Look-ups in named tables: a row name and a column name give one cell, copied from the table.

tabifa =
         sel  rekagu  kikin  dekob  gif  pilafa  dop  sog  par  sib
fiz      191      99    184     62   69     153  107  149   48  146
lobalen  128     103    119    106  100     119   89  108   97  108
paf      153      98    146     90   90     137   93  126   78  122
kaze     190      97    185     58   61     158   99  149   42  149
rizosor  184     101    177     67   65     150   99  141   50  141
taralag  200      93    189     55   61     163   97  145   36  152
besa     166      95    159     77   80     144   94  131   68  133
lebot    187      91    178     62   66     156   94  139   50  145
bib      156     109    158     79   81     138  105  139   70  128
noki     197      90    191     51   57     167   97  150   35  155
big      201      93    192     54   59     164  102  150   36  153
paseg    200      91    192     51   56     168   98  151   35  154
zife      38     132     16    151  166      39  100   52  162   29

What is the dekob of lobalen in tabifa?
106
What is the sel of rizosor in tabifa?
184
What is the gif of noki in tabifa?
57
What is the sel of bib in tabifa?
156
What is the gif of zife in tabifa?
166
What is the sog of zife in tabifa?
52
What is the sel of besa in tabifa?
166
What is the kikin of zife in tabifa?
16
What is the sel of big in tabifa?
201
What is the kikin of besa in tabifa?
159
What is the sib of lebot in tabifa?
145

zos =
cols = tavub, fikim, tovi, satefug, mogase
mun: [5442, 7093, 5242, 5348, 4816]
lakobuv: [8362, 4004, 4327, 4009, 3504]
sif: [5398, 3183, 4190, 5134, 5635]
nelif: [385, 5667, 6358, 7072, 4585]
sidok: [5653, 6811, 4762, 5186, 5574]
pok: [5732, 29, 6184, 3051, 6957]
gugu: [6255, 5579, 4243, 5658, 1875]
fugameb: [4318, 7570, 3635, 5817, 4014]
morofun: [3309, 6205, 5166, 5496, 4332]

satefug of morofun is 5496
fikim of nelif is 5667
tavub of sidok is 5653
tavub of gugu is 6255
mogase of mun is 4816
mogase of nelif is 4585
satefug of fugameb is 5817
mogase of lakobuv is 3504
mogase of fugameb is 4014
mogase of sif is 5635
tavub of mun is 5442
fikim of gugu is 5579

Table zam
,dimo,das,gaf,leta,tokonub,selaf,gorag
mabopav,11,127,15,126,71,120,91
kaguguz,89,112,73,156,115,115,109
luzu,32,77,116,120,153,155,79
dun,183,77,155,113,96,135,45
fafa,156,150,55,179,50,123,99
munapig,77,102,59,91,66,160,79
zubo,123,79,74,130,53,53,215
sekam,79,45,194,90,116,76,105
lepag,111,4,8,89,140,108,125
kivirut,105,57,107,160,71,121,165
duv,88,106,172,69,157,177,102

What is the leta of duv in zam?
69
What is the das of lepag in zam?
4
What is the leta of dun in zam?
113
What is the das of duv in zam?
106
What is the tokonub of sekam in zam?
116
What is the gorag of lepag in zam?
125
What is the das of fafa in zam?
150
What is the selaf of mabopav in zam?
120
What is the tokonub of munapig in zam?
66
What is the dimo of luzu in zam?
32
What is the tokonub of fafa in zam?
50
What is the gorag of luzu in zam?
79
What is the gorag of zubo in zam?
215
What is the gaf of fafa in zam?
55
What is the selaf of luzu in zam?
155
What is the leta of kaguguz in zam?
156
What is the dimo of kivirut in zam?
105
What is the das of munapig in zam?
102
Row with the largest selaf: duv

Table lag
|  | kimip | meb | mibegi | reda | zuse |
|---|---|---|---|---|---|
| buv | 39.98 | 79.35 | -38.81 | 63.44 | 22.07 |
| mus | 38.80 | 77.87 | -41.93 | 60.87 | 23.50 |
| loteriv | 32.84 | 65.32 | -54.57 | 41.91 | 33.22 |
| fusi | 41.81 | 83.38 | -34.29 | 69.22 | 18.93 |
| mul | 27.93 | 55.63 | -65.07 | 28.18 | 41.07 |
| soko | 41.78 | 83.52 | -33.26 | 69.27 | 18.85 |
| gul | 31.38 | 62.72 | -58.54 | 38.34 | 35.23 |
| ralab | 27.84 | 55.50 | -66.31 | 27.69 | 41.20 |

gul, kimip => 31.38
buv, meb => 79.35
buv, zuse => 22.07
gul, meb => 62.72
soko, kimip => 41.78
buv, mibegi => -38.81

Table nuzo
           pel  rezofe  zipibol  viduk    nul
tute     -36.1    28.0     73.5    3.2  -34.7
lenupom   10.4     7.3    -18.7  -61.7  -46.7
gonur     -1.4     2.6    -20.9  -55.7  -34.4
tek      -48.5    27.2     -1.2  -39.7   64.4
nub       17.8   -25.2     24.2   59.3  -12.1
fek       23.0   -36.4    -67.2  -19.9   24.3
vap      -14.3    29.0     23.4   -7.8   15.5
vir      -32.4    17.1     70.3   11.9  -14.0
dibuko    32.8   -11.6    -15.8   16.7   28.1
zak      -64.2    27.2     41.7    5.8   18.1
gamar     -6.8    -2.6     18.1  -28.7  -74.1
fifib    -64.6    27.2     37.0  -13.5   11.3
balu      45.3   -37.8    -47.8  -11.0  -35.9
defeta   -23.3   -17.4     11.0   47.1   43.0

pel of gamar is -6.8
nul of gamar is -74.1
rezofe of dibuko is -11.6
nul of dibuko is 28.1
nul of vap is 15.5
pel of balu is 45.3
pel of defeta is -23.3
viduk of gonur is -55.7
zipibol of fifib is 37.0
viduk of vap is -7.8
nul of gonur is -34.4

mar.tsv
	dum	bagim	fepuvuz	gulu	papurar	resezuv	zife	zib	suregav	bifizug
movanob	-2.61	-2.15	0.11	-2.51	-3.43	-1.22	-4.09	0.39	-1.62	-0.64
nar	1.28	1.10	3.47	-7.73	-5.03	2.97	5.24	1.38	-5.88	2.87
maf	-2.76	2.41	-2.26	-3.58	1.72	-0.64	0.61	-2.10	0.81	-1.70
genik	-0.96	0.98	-1.91	0.92	2.74	-0.91	-1.47	-4.27	1.40	-2.40
viz	0.94	-2.35	4.57	-4.07	-5.44	2.30	2.09	1.03	-4.46	2.60
kez	-0.13	-2.11	-0.89	-0.97	0.05	-1.60	-3.47	-0.99	-0.46	-1.13
nok	3.70	-4.53	4.33	-4.21	-4.12	2.05	1.06	1.39	-6.79	1.98
ponukur	-0.13	2.32	-3.61	1.37	2.09	-3.28	-5.27	-4.43	0.16	-3.66

What is the zib of movanob in mar? 0.39
What is the zib of kez in mar? -0.99
What is the zife of nok in mar? 1.06
What is the gulu of movanob in mar? -2.51
What is the fepuvuz of movanob in mar? 0.11
What is the bagim of nok in mar? -4.53
What is the fepuvuz of viz in mar? 4.57
What is the zife of maf in mar? 0.61
What is the gulu of kez in mar? -0.97
What is the bifizug of maf in mar? -1.70
What is the zife of ponukur in mar? -5.27
What is the resezuv of kez in mar? -1.60
What is the papurar of viz in mar? -5.44
What is the dum of kez in mar? -0.13
What is the dum of genik in mar? -0.96
What is the zib of maf in mar? -2.10

